Each row below holds a small network's activations on one input, seen along a few directions.
Each table varies a few parts of the input and shows all the possible inputs, shuffled.
Descriptions start from the smaller parts, as in this example, which fits no table here: one of 8 places around a ring, together with either a single point or one of 11 places around a ring or (one of 2 separate values, together with one of 6 places along a line).
Shared parts are said once, and a part with two or three values counts as separate values.

Table:
x1: [-15   0   4  13  -2   1 -24   7  -4 -10  -4   2 -16 -16 -22 -12   3  -5
  10  -3]
x2: [ -3   3  -2  -3  -7  -5 -14   5  -4   9   7   6   3  15  -2   7  14  15
  25  -1]
x3: [ 11  15 -14 -55  18  22  74 -20  17   6  -3 -11  58  12  32 -12 -13  18
 -74 -10]
x4: [ -2  -6  -3   6 -10 -12  -8   7  -8  19   6   1  -4  17   8  20   2   5
  20   8]
x5: [ 14 -11  -3   6  -4 -17  -3   4  -2   7   3   4  -6  15  17  17   1  -2
  24  11]
x6: [  8  -7  11  24  -3  -8 -15  -3  -8  -2   0  -4 -18 -12   1   6  -9 -21
   0   7]
x7: [  1  -6   4  15   4   0 -14   5   5 -22  -4   6 -20 -17 -17 -12   3 -14
  15   0]
x8: [  5  19  -1 -37  17  32  66 -25  10  -3  -8 -19  48 -15  15 -20 -25   3
 -93 -12]
x9: [  7  -7  -9  -4   3  -9  -5  10  11 -13  -2  16 -12  11   1  -2  14   5
  38   2]
x10: [-10   6  12  16  -5   6 -24  -1  -9   0   5  -3 -10 -11 -18  -2   4  -5
   3  -6]
x11: [-11  -3  -8  -5  -1  -5 -10  13   5  -1   2  13  -9  12  -7   0  15  12
  32   0]
x12: [ -5  -3  10  23 -10  -5 -23  -1 -15  10  -1 -11 -14 -11  -7   9  -9 -11
  -1   3]
Describe the family of inputs behind these rows.
Answer: one of 2 separate values, together with either a single point or one of 5 places along a line
The inputs of x11 and x1 match in every part but the choice among 2 separate values. If x3 is changed in the same way as x11 into x1, which row does it become?
Answer: x8

Table:
x13: [ 26   8  -6 -35  17  22  51 -19  21 -17  -4   3  32   1  23  -5  -3   7
 -26   4]
x14: [ -2 -11   4  34 -13 -16 -34  10 -14   3  -9   2 -39 -12 -15   9  -9  -9
  36   9]
x15: [-16  16 -21 -52  14  18  51  -5   9  11  -8  -8  45  12  10 -10 -10  21
 -51 -16]
x16: [ 15  16   3 -38  11  19  46 -26  17  -7  -1  -2  37   5   0  -2   0  21
 -36  -8]
x17: [ 14  19  13 -15  10  25  35 -33   6 -10  -4 -14  28 -18 -10  -8 -13   5
 -61 -13]
x18: [ 21  11   5 -10  15  27  40 -26  11 -20  -7 -10  25 -23  11 -10 -18 -12
 -51  -1]
x19: [ 15   1   0 -12  15   8  48  -9   6 -12  -8  -9  28 -14  22 -23 -22 -19
 -63  -3]
x20: [-16   2   9  33 -10  -1 -40   9  -6  -8  13   5 -23 -14 -27  -9  11 -17
  29  -2]
x21: [ -4 -11  -1  10  -5 -24 -35   7   0   1   2  13 -30   8  -2  15  19   0
  51   9]
x22: [ 17  -1 -11 -35  18   2  59  -2  18  -8  -5   2  36  11  33 -16  -8  -2
 -38   2]
x23: [ -2 -11   0  38 -16 -14 -30  14 -19  -3 -14  -6 -27 -14 -22   6  -7  -9
  36   9]
x24: [ -9 -12   5  10  -1  -9 -32  17   1  -1  16  15 -18   5 -12   4  25   2
  51   8]
x25: [ -3  -9  10  28  -7 -17 -45   0 -13  -1   1   1 -41 -13 -12   7   7 -16
  28   5]
x26: [ -8 -10   8  32 -10 -17 -40   7 -11  -4  -3   2 -41  -8 -14  10  -5  -9
  26  12]
x27: [ 17   4  13  14 -13  -5   2 -17 -25  38  17 -18  14  12  33  33 -17 -10
 -29   6]
x28: [ -4  -3 -23 -38  13  14  60   3  17   9  -5  -8  30  20  26 -15  -7   9
 -48 -11]
x29: [ -9   2 -10 -16  10  19  49  -5   9   7  -7 -22  23  -6  13 -19 -25 -11
 -74 -17]
x30: [ -8   4   0  12  -4  -4 -27  23   0 -11   9  23 -17  15 -10  -4  26   2
  56  -8]
x31: [-15  19 -11 -31  10  25  41 -10  -3   8 -10 -19  35 -14   0 -16 -22   6
 -76 -21]
x32: [-11  -8  13  31   1  -5 -43   7  -8  -4  13   2 -27 -14 -23  -3   9 -16
  27   3]
x33: [ -2  17  -6 -48   7  19  35 -18  12   8  -9  -8  46  10  11 -12   1  38
 -42  -7]
x34: [-12  -2  -3  11 -10  -7 -29  17   4  -6  18  19 -15   7 -16  -3  26   2
  53   1]
x35: [ -1 -14 -11  18 -16 -20 -19  22  -7  -1 -10   5 -18   7 -12  14   6   8
  60  12]
x36: [ -2 -12  13  24  -5  -9 -50   6  -6  -4   4   2 -33 -12 -17   3   6 -20
  24   2]
x37: [ -3  20   6 -27   3  26  25 -22   0   6 -11 -20  36 -17   0 -17 -12  21
 -66 -12]
x38: [-11   7  11  35  -3   0 -38  14 -11 -15   5  10 -25  -6 -22 -10  11 -16
  31 -11]
x39: [ -1 -14  -9  17 -10 -24 -24  16  -1   4  -8  15 -28  11  -5  16   4   8
  60  13]
x40: [ -5 -13  -4  13  -8 -24 -29  15   0  -2   0  15 -32  14  -3  17   9   9
  50  16]
x41: [  1 -17   1   7  -3 -16 -39  14   3  -2   5  18 -23  11  -5  10  23   0
  48   7]
x42: [ 18   2   2  -8 -11 -12  13  -8 -13  42  20  -7  23  36  43  40  -3   6
  -4  11]
The inputs of x23 and x35 match in every part but one. If x27 is changed in the same way as x23 into x35, which row does it become?
Answer: x42
Describe the family of inputs behind these rows.
Answer: one of 2 separate values, together with either a single point or one of 6 places around a ring or one of 8 places along a line
Which other rows does x31 become when the place on the ring of 6 takes its other values? List them by row number.
Answer: x17, x18, x19, x29, x37
Start at x28 and move only the place on the ring of 6, one step at a time. The first step leads to x15. Which rows follow, in order?
Answer: x33, x16, x13, x22
